These are the activations of a small neural network, seen along a few directions. Each row is one input.
Each table varies a few parts of the input and shows all the possible inputs, shuffled.
A made-up example of a description, with smaller parts first: one of 6 places along a line, together with either a single point or one of 9 places along a line or (one of 3 separate values, together with one of 5 places around a ring).
Shared parts are said once, and a part with two or three values counts as separate values.

Other details of the inputs vary at random and push rows far along two fixed directions, the same in every table; ignore that.

Table:
x1: [  4  32 -36  17  12  20 -20  17  19 -27 -34   8  19]
x2: [-20  -5 -18 -11   3  11 -14 -12  17  -1 -26  31  12]
x3: [ 20 -42  15 -33 -12 -13  16  -8 -28  16   8   1 -10]
x4: [  7   1 -34  -4  22  -9  17   6  -8  -8 -13  30  14]
x5: [ -9  35  24   9  17   4   2  22 -22   0  32 -22  -5]
x6: [ -6  -4 -34   3   7   3  -3 -10  23   6 -26  14  20]
x7: [ 16  -9 -20   5  20   8   8   8  -3 -13  -2  51   5]
x8: [ 22 -39   2 -27 -23 -21  28 -15  -5  22   1 -18 -11]
x9: [-31  32 -36  14  15  10 -12   7  26 -16 -28  16  19]
x10: [  3   2 -29  -8  23  10  18  -2  -4  -3  -2  38  17]
x11: [  7  -4 -18  -8  25  13  11   2  -4  -6  -4  47  12]
x12: [-12 -40   6 -24 -20 -15   6 -36   3  30   7 -10  -8]
x13: [  5  24  34  22  14   0  -7  32 -22  -9  33 -11 -19]
x14: [  7  23  34  15   0   4  -8  38 -24 -12  24 -23 -18]
x15: [ -9  28  37   7   2  21 -21  20   2   0  12 -40  -5]
x16: [  7  -2 -17 -13  22   5   5   6 -13  -8 -13  43  14]
x17: [-13 -40   8 -28 -25 -27   5 -37   5  19  12  -8   2]
x18: [ -7  27  46  32  -5  11  -9  13  -6  -7  16 -24 -20]
x19: [  2 -39   6 -19 -17  -8   4 -33   4  36   7 -14  -1]
x20: [-21  24  18  27  -6  -4 -20   3   8  -1  22 -37 -23]
x21: [ -7  24  18  32  -2   3 -21   5  11   5  20 -41 -15]
x22: [  0 -53  15 -11 -25 -19  -4 -29   5  22   7   2 -20]
x23: [  3 -12 -20   7   1  12 -18  -5  21   0 -26  30  13]
x24: [ 22 -41  19 -36 -23  -5  15 -14  -9  22   0  -6 -11]
x25: [-11  -3 -34   3  -6 -15 -13 -15  22 -20 -18  23  15]
x26: [ 14 -12 -18  -3  -2  14 -14   5  14 -11 -32  23  15]
x27: [-17  41 -21  11  13  27   1   2   7 -18 -32  23  26]
x28: [ 32 -48  17 -24 -29 -12  13  -9  -8  16   1  -2 -18]
x29: [-33  26  37   7  -5   0 -23   5   9  -7  24 -26  -3]
x30: [  8 -39  10  -9 -18 -23  29 -35  -7  23   0 -11 -12]
x31: [-14  35 -11  11  15  30  -7   6   8 -21 -35  32  21]
x32: [ -6  30  16  23  22  -1  14  21  -9  -1  39 -22 -12]
x33: [ 18   0 -36   4  18  -9   7   5 -10 -14 -11  35   5]
x34: [ -5  32  29  35  -5   1  -3   3  -6  -6  17 -37 -22]
x35: [-11  31  26   6   0  18 -13  16   1   3  14 -48   1]
x36: [ 34 -44   1 -21 -29 -21  19 -18  -7  17   3 -15 -21]
x37: [-24  18  36  19 -12  -8 -25   9  10 -12  26 -23 -10]
x38: [ 18  -2 -37   9  21  -1  13   0  -2 -13  -2  38   4]
x39: [ 18 -35   8 -36 -24  -8  23 -18  -9  25   2 -14  -6]
x40: [ -5  38 -30  -4  19  21   1  27 -10 -23 -23  22  27]
x41: [  8   0 -36 -10   9  -5  16  12 -10 -12 -23  20  16]
x42: [  9  27  17  18   1  -5  -2  29 -23 -12  25 -35 -20]
x43: [-21  -1 -32  -5  -1 -15  -2 -13  23 -13 -20  19  23]
x44: [-19  28  35  17   4  19 -25  10   9  10  17 -32  -6]
x45: [ 15 -45   2 -20 -17 -19  14 -22   2  24  -1 -26  -5]
Description of these inputs: one of 5 places around a ring, together with either a single point or one of 8 places along a line.
The inputs of x25 and x17 match in every part but the place on the ring of 5. If x38 is changed in the same way as x25 into x17, which row does it become?
> x10
The inputs of x23 and x6 match in every part but the place on the ring of 5. If x37 is changed in the same way as x23 into x6, which row does it become?
> x43
Start at x5 and move only the place on the ring of 5, one step at a time. The first step leads to x4. Which rows follow, in order?
> x33, x13, x16
Start at x40 and move only the place on the ring of 5, one step at a time. The first step leads to x41. Which rows follow, in order?
> x42, x14, x3

Table:
x46: [-13  12 -24  10  11   8 -16   0  17 -13 -17  25  17]
x47: [-22  28  11  11   6   2  -7   7   6  -2  12 -26   1]
x48: [  2  18 -34  12  19   4   5   8   3 -20 -15  32  10]
x49: [ 16 -49 -22 -29 -23 -16   9 -25   8  13 -25  12   5]
x50: [  4  -9  13  -7  -1 -12  16  -3 -16  14  25 -17 -11]
x51: [  7 -16  18   1   0 -13   5  -2 -13  10  28  -8 -18]
x52: [ 17 -16  21  -6  -8  -4   9  -1 -17  15  12 -21 -14]
x53: [ -5  14 -22   2   3  17 -10   3  14  -8 -32  13  16]
x54: [  5 -17  27  -7  -6 -10   7  -1 -18   9  22  -8 -15]
x55: [-13  23  23  10  -2  16 -13   8   8   0   9 -21  -4]
x56: [-16  26  10  26   3  -2  -9   5   9  -6  14 -21  -5]
x57: [  6  14 -18  -1  15  20   0  14   3 -13 -22  31  17]
x58: [  4 -49 -12 -27 -16 -15   5 -35   4  13 -16  28   5]
x59: [  8  22   8   6   1   6  -2  23  -8 -11   5 -18  -3]
The inputs of x55 and x57 match in every part but one. If x47 is changed in the same way as x55 into x57, which row does it become?
> x50
Describe the family of inputs behind these rows.
> one of 2 separate values, together with either a single point or one of 6 places along a line
Which other rows does x58 become when the place on the line of 6 takes its other values? List them by row number.
> x46, x49, x53, x55, x56
Which other rows does x54 become when the choice among 2 separate values takes its other values? List them by row number.
> x58

Table:
x60: [-22  37  22  13   3  22 -11  15   5  -6   2 -19   3]
x61: [ -4  18  24   3   8  11  -4  14 -11   7  18 -20  -6]
x62: [ 17 -31  18  -8 -10 -19  13  -7 -19   7  24   1 -19]
x63: [ -5  13  16   1 -13   0   0   1   0   4   5 -34  -7]
x64: [ 20   7 -47   1  14   9  10  11  -1 -20 -36  41  19]
x65: [ -9 -25 -41   0   8 -19   8 -31   7   1 -18  42  12]
x66: [  5 -25  24 -15  -8 -18   8  -5 -19  16  30 -17 -14]
x67: [ 15 -19 -16 -18  -1  -7  13  -4  -8   8  -8   1   5]
x68: [-14  11  20  12  -5  -2 -19   9   8  -5  13 -19  -8]
x69: [ 13 -35  22  -8 -27 -19   1 -18   0  24  14 -39 -22]
x70: [-13  31 -12  19  18   9  -2   9  18 -11   6   3   8]
x71: [ 16 -59 -15 -26 -16  -6   2 -36  11  19 -25  28   5]
x72: [-27  53  17  18   5  13 -18  24   9 -21   7 -17   5]
x73: [  7  23 -31   8  23  26  -1  18   2 -24 -32  49  19]
Describe the family of inputs behind these rows.
> either one of 2 separate values or (one of 3 separate values, together with one of 4 places along a line)
What sort of input is x65?
> one of 2 separate values
Which other rows does x69 become when the choice among 3 separate values takes its other values? List them by row number.
> x68, x71
